These are the activations of a small neural network, seen along a few directions. Each row is one input.
In each table, some parts of the input vary, and every possible input appears once, in random order.
Descriptions start from the smaller parts, as in this example, which fits no table here: one of 8 places around a ring, together with either a single point or one of 11 places around a ring or (one of 3 separate values, together with one of 4 places along a line).
Shared parts are said once, and a part with two or three values counts as separate values.

Other details of the inputs vary at random and push rows far along two fixed directions, the same in every table; ignore that.
To show where, the next rows are all for the same input, with only those details redrawn:
[ 65 -47   0   7  59  37 -57  16  33  -6  19  48  16 -43  20]
[ -3  21  49  14  14 -13  -8 -57  -2 -19  64  77  22  38  50]
[ 64 -58 -15  -4  70  33 -66  33  11  -6 -33 -15  18 -61   6]
[-28  13  23 -15  30 -43 -18 -33 -76 -23 -69 -91  30  14  20]
[ 69 -61 -15  -2  71  37 -68  35  18  -5 -26  -5  17 -64   6]

A family of inputs:
R1: [-42  11  26 -23 -38 -24  -6 -33   5  36  81  79   3  37  17]
R2: [ -25   47  -17  -27   -7  -39   51   27  -66   38  -50 -102   14   29
  -13]
R3: [ 75 -80   5  14  49  22 -46  37 -10 -17 -42  -7  10 -70 -13]
R4: [-17   7  41   8 -65  -8  25 -62 -20  29 102 109  11   1  11]
R5: [  3  15 -48  45 -71 -24 -19 -75  48 -77  46  83  28  88 -44]
R6: [ -78   39   -8  -27  -19  -30   33   22  -10   33  -74 -116  -43   34
   -3]
R7: [ 75  -6 -29 -12  33  37   7  75  64  17  22  38   6 -34  -2]
R8: [ -59  -11   15  -25   -8  -25  -13  -39  -84   20  -52 -104    7   12
   -3]
R9: [ 76 -90  -8  23  39  32 -47  41 -22  23 -17   4   2 -70 -26]
R10: [-77  61  -2 -27  -9 -22  29  18  -1  -3 -67 -82 -32  42   4]
R11: [ -23   32    8  -11   38  -16   36   -8  -39   -7  -80 -103  -25   48
   32]
R12: [-71  41   1 -49  12 -69 -17  -9 -51 -38 -69 -83  27   6   4]
R13: [ 44 -53 -13  28  28  81  -5  74  57  -9 -43 -19 -57 -51 -21]
R14: [-17  30 -15  -4 -13 -27  67  10 -76  29 -67 -99 -18  22   5]
R15: [ 41 -41 -51 -30   7  51   5  86  34  60 -12 -36 -13 -52 -35]
R16: [-48  18  47  20 -30   2 -11 -57  12  11  69  48  -3  23  22]
R17: [  9  20  30  18 -33 -25  19 -47 -41  24  79  92  28  -1  14]
R18: [-14  44   3  -1  -2 -12  47   1  29  47  63  70 -33  76  39]
R19: [ -64   -9   45   12  -38  -40    2  -33  -81   -5  -63 -100   -4   -7
  -25]
R20: [-24  39  16 -44  -1 -75  -8  -7 -91 -11 -59 -88  76 -20 -22]
R21: [-36  75  22   2 -42  12  49   4  48  -2  70  62   1  33   7]
R22: [ 35 -64 -39  -7  42  77  -6  53  43  53 -27 -37 -57 -28  -3]
R23: [ 107  -74 -110   20   12   -5  -67    9   35  -60  -56   -8   38    7
  -65]
R24: [ 29 -48 -32  13  37  81 -16  61  74  41 -25 -36 -61 -45  -7]
R25: [-19  38  32   6 -26 -24  19 -52  -6 -42  65  93  28 -15  23]
R26: [-41  59  20   4 -56   1  56   1  41  33  73  38 -11  34   3]
R27: [ 73 -67 -26  27  44  54  10  71  11  34 -34 -24 -51 -27 -10]
R28: [  76  -97 -116   10  -24   12  -60    3   28  -16  -37  -19   13    6
  -85]
R29: [ -31   25   -5   -4   28  -13   40   -6  -60   31  -66 -108  -30   53
   19]
R30: [-18  28  26 -13 -15 -63  15 -37 -93 -21 -52 -53  43 -16   4]
R31: [ 71 -35 -27 -18  24  15 -51  52  -3  45  34  35  54 -84 -40]
R32: [ 35 -14 -50 -25  58  44 -12  81  95  -5 -12  21 -42 -32  10]
R33: [-15  46   6  -7 -10 -33  70  -3 -52 -10 -62 -73 -12  29  24]
R34: [ -54   49   -2   -5  -32   -8   55   11  -39  -16  -85 -108  -23    0
   -6]
R35: [  35  -40  -22    0    3   39  -50   43    9   -8  -37  -10   19 -120
  -41]
R36: [-17   6  56  27  -6 -13  10 -52  -2 -54  59  88   5  12  25]
R37: [ -27   -8  -75   15  -70  -66  -21  -55  -35  -47  -85 -111   22   66
  -78]
R38: [ -7  20  17  -8  -6 -32 -14 -19  -3  33  77  88  20  32  22]
R39: [-17 -28  59  24 -43  -1  14 -55 -25  15  76  80 -10  23   8]
R40: [ 107  -78 -113   34   -3    5  -60    2   34  -21   -2   34   28   21
  -69]
R41: [-59  40   6   5 -53 -15  69  -2 -32  20 -49 -91 -36  13  -1]
R42: [-22  21  33 -22 -53 -20   4 -35 -17  37 101  80  43   0 -13]
R43: [-51  29  32  -5 -43 -23 -15 -27  32  23  77  73   1  21  12]
R44: [ 61 -47 -30 -30  57   7 -71  64  30   7 -29   7  22 -65  -6]
R45: [-42  52  34  24  -5  37  37 -29  53  -8  51  54 -43  57  39]
R46: [  35  -56  -22    3  -13   32  -43   40    7   27  -24  -21    5 -118
  -43]
R47: [-43  27  23   5   8 -18  61  -9 -35 -48 -65 -79 -41  40  16]
R48: [-33  11  68  39 -35   1   2 -50  -1 -34  58  82   1  13   8]
R49: [-11  55  19  -9   6 -19  45  -4  45   8  48  72 -26  76  52]
R50: [-62  27  16 -22  27 -39 -14 -38 -64 -49 -67 -94  22   5  16]
R51: [ -6  48   8  11 -16  13  68 -10  40 -30  52  71 -28  19  39]
R52: [-17  16  28   8  12 -29  58  -2 -60 -22 -87 -99 -33  49  18]
R53: [ -4  22  50  13  13 -14  -7 -58  -3 -19  63  76  22  39  50]
R54: [-22  21  15  10 -55  14  80 -21   6  38  59  50 -39  40  26]
R55: [ -72   25   23  -10    2  -20  -28  -30  -60  -28  -73 -104   18   -2
   -4]
R56: [-68  60  24 -32 -36 -50 -11 -15 -62 -17 -31 -65  62 -24 -37]
R57: [ 15  17 -52  36 -47 -40  -5 -87  50 -97  65 109  33  97 -22]
R58: [-28  51  23  11  22  21  46 -33  49 -29  53  58 -40  59  56]
R59: [ 31 -56 -55 -31  28  53 -10  85  63  65 -23 -17 -53 -29 -12]
R60: [-51  46  33  -7 -27 -17 -22 -23  33 -12  64  84  14  21  15]
R61: [ 53 -12 -56 -28  45  48  -4  96  66  -9 -21 -18  -1 -71 -22]
R62: [ -66   36   15  -34  -46  -57  -10   -8  -73   18  -45 -108   49  -34
  -48]
R63: [-24  56  31 -19 -17 -34   2 -32   6 -33  84  89  60  -9   4]
R64: [ 37 -55   2  41   1  72  15  52  71  26  14  23 -70 -28 -10]
R65: [-12  15  36  18   3 -13  -5 -55 -28  19  71  62  16  42  35]
R66: [ 52 -82 -13  20  13  74  17  56  42  41   1  11 -67 -25 -10]
The inputs of R28 and R37 match in every part but one. If R4 is changed in the same way as R28 into R37, which row does it become?
> R46
The inputs of R36 and R19 match in every part but one. If R32 is changed in the same way as R36 into R19, which row does it become?
> R6
Describe the family of inputs behind these rows.
> one of 6 places around a ring, together with either a single point or (one of 2 separate values, together with one of 5 places around a ring)
Change only the choice among 2 separate values in R35. List by row number the other rows that result.
> R34
Change only the place on the ring of 6 in R33. List by row number the other rows that result.
> R14, R34, R41, R51, R54
List by row number the other rows that have the place on the ring of 6 in common with R2.
> R9, R14, R17, R18, R27, R29, R31, R38, R40, R65

A family of inputs:
R67: [23 -4 -7  1 13  9  2 17  9  6  1  4  1 -8  2]
R68: [ 12  -8 -22   0  -2   6 -12   9  15   7   4   8   3  -6 -10]
R69: [-34  18   8  -6 -18 -17  15 -11 -26  14 -17 -38  -5  14   0]
R70: [ 12 -14  -8   2  13  13 -12   7  11  11  -1   3  -9  -3   4]
R71: [ 9 -3 -9 -8 14 12 -9 16 20  4  4  3  1 -8  0]
R72: [  1  -8  -2  -2   1  20  -4  17  19  11   6   2  -7 -18  -6]
R73: [ 18 -25 -12   6   0   6  -7   4   7   1  -1   6  -4  -3 -10]
R74: [  7 -12  -3  -1  17  17 -12  10  16   1   0   1  -7  -5   2]
R75: [-30  23  -3 -10 -14 -23   7 -14 -20 -11 -18 -35  10  21  -8]
R76: [-22  34  51  17 -21 -14  16 -55   6  -5  94 104  10  46  39]
R77: [  8 -16 -10   4   3  13 -15   3  17  -6   2   2  -2  -6 -10]
R78: [-28  15   9   2 -12 -23   6 -19 -22 -20 -26 -33  -1  18  -2]
R79: [-23  18   8 -11 -12 -32  -2 -21 -38  -9 -17 -26  25   6  -7]
R80: [-31  21  14  -5 -14 -13  25 -10 -29  -2 -21 -35  -5   5   4]
R81: [ 13  -5 -13  -6  10   8  -9  14  15  14   3   5  -2  -5   2]
R82: [  9 -11   1   4  17  13 -10  13  16  -5  -7   5 -10 -10   5]
R83: [ 18 -11 -11  -7  10   5  -1  17   8  11   2   7  -3  -4   0]
R84: [  8 -12   7  -3   5  10 -14  11  -2  12  10   8   6 -35  -6]
R85: [-24  17  12  -2   3 -15  17 -17 -30 -12 -26 -34  -4  17  13]
R86: [ 16  -5 -15   0   3   9  -2  10  13 -10   0   9   2 -15  -6]
R87: [ 16 -16  -9   8   5  13  -5   2  10 -12  -4   5  -4 -13  -4]
R88: [ 15  -9   0   6   0  18   6  18   7  13   4   2  -7 -18  -4]
R89: [-23   7  15  -4 -13 -27  -6 -28 -40 -12 -19 -29  19   8  -3]
R90: [ 15  -8   0  -8  16   1 -18  11   1   5   6   9  15 -25   1]
R91: [ 11  -3 -12   0   1   6 -11  14  20 -10  -1  10   1 -12  -9]
R92: [-29  27  10 -10  -2 -25  13  -7 -19 -10 -25 -33   3  17   8]
R93: [ 16  -3  -8  -5  15  11   1  15  13  -2  -1   6  -2 -15   7]
R94: [  2  -7   3   2   1  17  -2  20  19   5   0   7 -11 -23  -3]
R95: [ 17 -20  -5   0  13  10  -5  11   4   8  -1   5  -9  -1   2]
R96: [ 21 -13  -2   8  16  15  -2  10   4   3  -4   2  -6  -5   4]
R97: [ 22  -7 -15   6   1   7  -1  12   9  -1   1   7   6  -8 -11]
R98: [-26   9  -1   1 -16 -23   4 -25 -26  -3 -21 -35   1  24  -4]
R99: [-16  11   6   7 -13 -21  15 -22 -32 -11 -23 -35   5  23  -4]
R100: [-16  35  25  16 -39 -18  33 -47  19  -3  92 105   3  61  21]
R101: [ 11 -16  -4  -1  -3  13   3  18   7  18   6   6 -11 -14  -6]
Describe the family of inputs behind these rows.
> one of 5 separate values, together with either a single point or one of 6 places around a ring
The inputs of R98 and R68 match in every part but the choice among 5 separate values. If R87 is changed in the same way as R98 into R68, which row does it become?
> R86
Change only the choice among 5 separate values in R73. List by row number the other rows that result.
> R83, R95, R100, R101

A family of inputs:
R102: [  4 -21  -6  -5  16  14  -4  31 -10  13 -39 -51 -13 -37  -9]
R103: [-59  59  39   0 -19 -42  44 -53 -36  -7  17  -4  -1  70  33]
R104: [ 17  -1  17  17  -4  27  12  -5  45  22  83  96 -15  13  23]
R105: [ 36 -37 -29  -4  21   5 -44  28 -13  -6 -53 -54  25 -49 -33]
R106: [-45  28   0 -24  -6 -34  16  -3 -53   6 -61 -94   6  14  -5]
R107: [  2 -11 -12 -14  13  11  -9  36  -4   8 -40 -48  -3 -39 -12]
R108: [ 11 -13 -27 -13  10   4  -4  35  -2   7 -43 -48  -5 -26 -19]
R109: [ 16 -30 -17 -13  13  -5 -37  15 -20 -10 -40 -39  21 -29 -28]
R110: [-54  35   9  -7 -12 -38  29 -28 -49 -18 -55 -82  -5  47   6]
R111: [ 32 -12  12  15  18  41  -3  14  60   4  61  88 -16 -16  21]
R112: [ 29 -10 -10  14  -4  36  -2  14  68   7  63  83 -14  -6   1]
R113: [-50  43  29  -5 -38 -56  20 -70 -53 -24  13  -2  27  52  13]
R114: [-42  53  45  16 -44 -26  55 -57  -6   2  70  69 -11  76  33]
R115: [ 13  -5  -4   6  -2  -2 -19 -17  -4 -12  19  30  21  -7  -5]
R116: [ 46 -32 -24   3  29  34 -15  41  36   3  -8  13 -15 -29  -3]
R117: [  7  -9   1   6  -3 -12 -26 -16   3  -9  18  32  17  -6  -4]
R118: [ 37 -38 -23   8  12  43 -13  35  38  14  -2   9 -21 -29 -12]
Describe the family of inputs behind these rows.
> either one of 5 separate values or (one of 3 separate values, together with one of 4 places along a line)
List by row number the other inputs of the same sort as R114.
> R102, R103, R104, R106, R107, R108, R110, R111, R112, R116, R118
